Here are a small network's activations along a few directions, averaged over the inputs that share one value of a field.
Values that are neighbours, or in one group, have similar rows; names and order tell nothing.
Random noise pushes rows far along 2 fixed directions. That doesn't count. These rows show it; they differ only by the noise:
[ 154  -77 -476   19  -33 -269 -284  -89  190   93 -115 -294  188   38
  118  -59]
[-226  -18  188 -132   41  -29   97  102  -84  -80   -8  260   -2  -47
   63   27]
[-358  -83 -312   18  136  163  528  156   48 -224  -71  399  -20 -413
  229 -116]
[ 128  -97 -644   68   -8 -221 -172  -79  237   57 -137 -272  189  -65
  169 -104]


Field Bini:
e7: [  45   -1 -379  -69    5 -229  -55  -15  151   71 -130 -136  170   30
  131  -24]
e10: [-129  104  267  -64  112   81   72   65  -37 -100    9  307  -71   27
  -88   42]
e9: [-150   20  117 -184  -72 -111  -52   34  -88   25  -30   91   40  115
   44   32]
e2: [ 363  -72 -317  249   93   49  -23  -75  196  178   -2 -388  -75  -87
  -19  -31]
e6: [108  -2 -69 126  32  49  -9 -32  76 -40  11 -64  30  31  25 -25]
e5: [-103  -43 -167  -32  -79  -48  -18  -50  130   54  -19   67  145  -11
   49  -38]
e4: [-88  25 -98 -28 -39 -17  37  49   2 -39 -55 110  76 -46  62 -17]
e3: [  -1  102  487  -33    1  105   13   32 -208   -8  189  -50 -154  162
 -154   86]
e12: [-291   60  790  -69   44  248  254   89 -247 -151  198  467 -272   -3
 -164   20]
e1: [ -31  -44  129  107  -33  418  352   46 -247   -5  137   -1 -280 -202
  -77   74]
e13: [ 122   29   11  119  -30  -30 -110  -47   84  -40  -68  -59   53   81
    9   19]
e8: [-177   35   40  -71   80  119  233   58  -80 -178  -16  291   -4  -94
   36  -25]
e11: [ 344   25  230   57 -128    8 -285 -109 -113  172   91 -358 -111   94
 -295   37]
Bini is arranged as a line.
Name the neighbours of e7, in listed order.
Answer: e9
Name the neighbours of e3, in listed order.
Answer: e2, e12
Name the neighbours of e4, in listed order.
Answer: e5, e8
Name the neighbours of e1, in listed order.
Answer: e11

Field Potis:
u2: [ 326  -78 -422  299  170 -210 -306 -220  199  105  -32 -385  137  199
   14  -73]
u5: [  99  135  447 -569 -207 -590 -900 -162 -129  296  -21 -227  263  729
 -174  165]
u9: [  21    3  156  101   78   60 -238   31  113   96  266 -192  -28   52
  -95  -27]
u1: [ -92   -9 -528 -176   13 -192  -34  -64  170  -60 -121  -15  174   -3
  216 -171]
u6: [ 127  -63 -527 -277 -197 -527 -355  -87  203  232 -252 -235  411  204
  179   -5]
u10: [-207   48 -701  126  206  161  463  194  231 -377 -158  215   89 -376
  266 -136]
u8: [  40 -140 -415  384   47  509  539   21   -6  -14  143 -109 -280 -596
  -13 -139]
u11: [ 311 -175 -296  345    9  407  377   -9 -142  194  168 -464 -329 -411
  -37   29]
u4: [-433  -66 -469  346  268  483  917  223  107 -502 -236  732 -121 -634
  337  -55]
u3: [-242   67   41  -81 -170  -26  160   36  -65 -273 -174  416  114  -55
  -20  -87]
u7: [ -84  -48  -30  275   93  451  726   59  149  -96   47  243 -302 -510
   63 -177]
Potis is arranged as a line.
Going along Potis from u11 by way of its neighbour u8, in what order are u2, u5, u9, u6 met?
Answer: u9, u2, u5, u6
Name the neighbours of u10, in listed order.
Answer: u4, u3
